Look-ups in named tables: a row name and a column name give one cell, copied from the table.

Tobufi:
            Nav    Zare  Fovale   Tokip    Tinu  Remene   Vakim
Mel       4.814  -3.943   4.600  -1.576   8.696   2.840  -2.731
Suzoto    3.351  -1.718   1.244   1.919   5.772   1.273  -1.569
Rugoni    5.444  -5.216   5.371  -2.540   9.347   3.356  -3.032
Leka     -1.911   8.194  -5.436   6.988  -4.908  -1.925   5.905
Fof       4.251  -2.999   2.889  -0.854   7.952   1.905  -1.753
Mulalus   5.135  -4.612   4.524  -2.080   9.026   2.902  -2.687
Tineriv   3.206  -0.217  -0.164   0.831   5.354   0.364  -0.280
Dase     -2.663   9.608  -4.474   7.214  -5.955  -1.761   6.432
Gema      4.716  -4.767   5.485  -0.386   8.063   3.566  -3.009
Rifige   -2.298   9.235  -5.096   6.759  -6.021  -1.588   6.552
Dinoro   -2.506   9.438  -5.454   7.120  -5.518  -2.185   6.408

Dinoro, Nav -> -2.506
Mel, Tokip -> -1.576
Rugoni, Nav -> 5.444
Suzoto, Tokip -> 1.919
Dinoro, Remene -> -2.185
Mel, Tinu -> 8.696
Mulalus, Tinu -> 9.026
Rifige, Remene -> -1.588
Dase, Vakim -> 6.432

Zaki:
fields: Notone, Rul
Zilap: [146, 230]
Banape: [183, 157]
Mozi: [98, 173]
Keso: [136, 195]
Segevi: [128, 167]
Tanadu: [207, 45]
Sud: [139, 131]
Tago: [175, 211]
Vuse: [68, 62]
Faz: [181, 251]
Kesu: [111, 151]
Bag: [67, 136]

Rul of Keso = 195
Notone of Banape = 183
Rul of Banape = 157
Rul of Vuse = 62
Notone of Bag = 67
Notone of Faz = 181
Rul of Kesu = 151
Notone of Segevi = 128
Notone of Zilap = 146
Notone of Tago = 175
Rul of Faz = 251
Rul of Mozi = 173
Rul of Tago = 211
Notone of Kesu = 111
Rul of Tanadu = 45
Rul of Sud = 131
Notone of Vuse = 68
Rul of Bag = 136
Rul of Segevi = 167

Table Doz
|  | Puvizof | Vap | Pomadub | Kep | Rakesev | Tisa | Robegaf | Zeg | Zoti | Seda |
|---|---|---|---|---|---|---|---|---|---|---|
| Tevimub | -3173 | -2476 | 3034 | -4831 | 4328 | 5048 | 4802 | 3224 | 1208 | 5066 |
| Lilefum | -5301 | 3982 | -3147 | 6552 | -859 | -1753 | 3927 | 1992 | -1330 | 2619 |
| Ger | 2410 | -3532 | -6331 | 2300 | 1889 | -429 | 3433 | 2185 | 6343 | -1990 |
| Vabama | -2585 | -1670 | 2273 | -6285 | 5509 | 4655 | 5009 | 2016 | 646 | 2652 |
| Lota | -2376 | -1145 | 1871 | -6617 | 6005 | 4488 | 4843 | 1369 | 289 | 1553 |
| Nuv | -2299 | 1474 | 6542 | 3133 | 1888 | 5638 | 8169 | 3351 | 548 | 4877 |
| Sis | 1732 | 5304 | 5360 | 4604 | 3254 | 70 | -2711 | -538 | 8763 | 3176 |
| Tuz | 4648 | 4544 | 2470 | -4068 | -4877 | -2681 | 1115 | 2480 | -3291 | 1057 |
| Bal | 3022 | 4600 | 5636 | 2682 | 2688 | -2098 | -992 | 1287 | 9358 | 4481 |
| Sefe | -3188 | 1849 | 6175 | 4035 | 1089 | 5213 | 7671 | 3293 | 292 | 5131 |
| Vora | 709 | 5921 | 4640 | 5296 | 3698 | 1638 | -3791 | -2104 | 7292 | 1563 |
| Famip | -1772 | 1498 | 449 | -6063 | 6937 | 3941 | 3134 | -1136 | -906 | -1976 |
| Zerato | -5901 | 4059 | -25 | 6959 | -1327 | 362 | 4574 | 2305 | -1523 | 3994 |

Tuz, Robegaf -> 1115
Famip, Puvizof -> -1772
Zerato, Robegaf -> 4574
Tevimub, Pomadub -> 3034
Lilefum, Pomadub -> -3147
Zerato, Pomadub -> -25
Tevimub, Seda -> 5066
Lota, Pomadub -> 1871
Nuv, Robegaf -> 8169
Vabama, Pomadub -> 2273
Tevimub, Rakesev -> 4328
Famip, Robegaf -> 3134
Nuv, Pomadub -> 6542
Sefe, Rakesev -> 1089
Tevimub, Puvizof -> -3173
Vora, Kep -> 5296
Vabama, Zoti -> 646
Sefe, Pomadub -> 6175
Bal, Puvizof -> 3022
Nuv, Tisa -> 5638

Loka =
cols = Ruk, Kog, Gebegel, Baf
Fere: [-14275, -29437, 16070, -31278]
Poz: [10136, -24050, 14059, 29346]
Veta: [13772, 2352, 41816, -25346]
Pusu: [-41631, -28344, -89520, -40889]
Zom: [-64846, -39099, -57883, 21321]
Ses: [9055, -13218, 35956, -6359]
Lom: [17569, -46772, 62586, 8235]
Moz: [8259, 5655, 17308, -23478]
Rugeb: [-38001, -17860, -67783, 10634]
Pinum: [17666, -6351, 34765, -18835]
Gitusa: [-1368, 19368, 18688, -4626]

Ruk of Pusu is -41631
Gebegel of Veta is 41816
Ruk of Moz is 8259
Baf of Rugeb is 10634
Ruk of Ses is 9055
Gebegel of Rugeb is -67783
Gebegel of Pusu is -89520
Kog of Zom is -39099
Kog of Fere is -29437
Kog of Ses is -13218
Gebegel of Lom is 62586
Ruk of Gitusa is -1368
Baf of Pinum is -18835
Baf of Moz is -23478
Ruk of Fere is -14275
Kog of Lom is -46772

Pup =
,Gepazu,Guze,Duk
Vate,-2.3,4.5,1.7
Fak,-3.9,4.9,1.6
Gumi,3.6,2.7,3.9
Tupa,6.0,-28.3,24.8
Rap,9.3,3.9,14.3
Rozem,29.1,15.4,-0.8
Levudu,42.6,6.3,43.1
Zonufe,10.4,6.1,19.6
Ruk,79.2,42.4,-31.7
Favimot,15.1,9.4,47.3
Vis,11.2,11.3,23.4
Gaz,2.4,4.2,3.2
Tufegub,8.0,-9.8,15.6
Zitov,-17.7,-79.9,-6.0

Tufegub, Gepazu: 8.0
Levudu, Gepazu: 42.6
Zitov, Duk: -6.0
Favimot, Guze: 9.4
Vate, Gepazu: -2.3
Gumi, Guze: 2.7
Gaz, Duk: 3.2

Mibu:
|  | Rones | Pek | Guni | Geg | Dobolof | Poba | Sodobak | Sefe | Rabom |
|---|---|---|---|---|---|---|---|---|---|
| Zot | 66.3 | 22.9 | 25.7 | 29.0 | -18.0 | -7.1 | 65.1 | 49.7 | 88.8 |
| Mer | -41.8 | -68.9 | -12.0 | 36.7 | -15.6 | 31.7 | 46.4 | 23.3 | 77.4 |
| Visagon | 60.4 | 57.4 | 43.2 | 9.4 | -18.3 | -25.0 | 51.8 | 36.2 | 84.7 |
| Rerinub | 50.6 | 19.7 | -11.7 | 11.9 | -19.0 | 12.6 | -80.8 | -31.1 | -62.7 |
| Mef | 47.5 | 77.8 | 51.8 | -13.0 | -14.3 | -37.9 | 39.0 | 5.3 | 75.1 |
| Dirulem | 37.5 | 78.5 | 51.5 | -23.1 | -5.6 | -46.2 | 27.6 | -40.0 | 54.4 |
| Kadu | -96.3 | -35.8 | 20.3 | 28.3 | 34.2 | 25.5 | 14.2 | 55.8 | -7.3 |

Rerinub, Geg => 11.9
Rerinub, Guni => -11.7
Visagon, Rabom => 84.7
Mer, Geg => 36.7
Rerinub, Poba => 12.6
Kadu, Guni => 20.3
Visagon, Geg => 9.4
Kadu, Poba => 25.5
Zot, Poba => -7.1
Kadu, Geg => 28.3
Rerinub, Pek => 19.7
Row with the largest Rabom: Zot

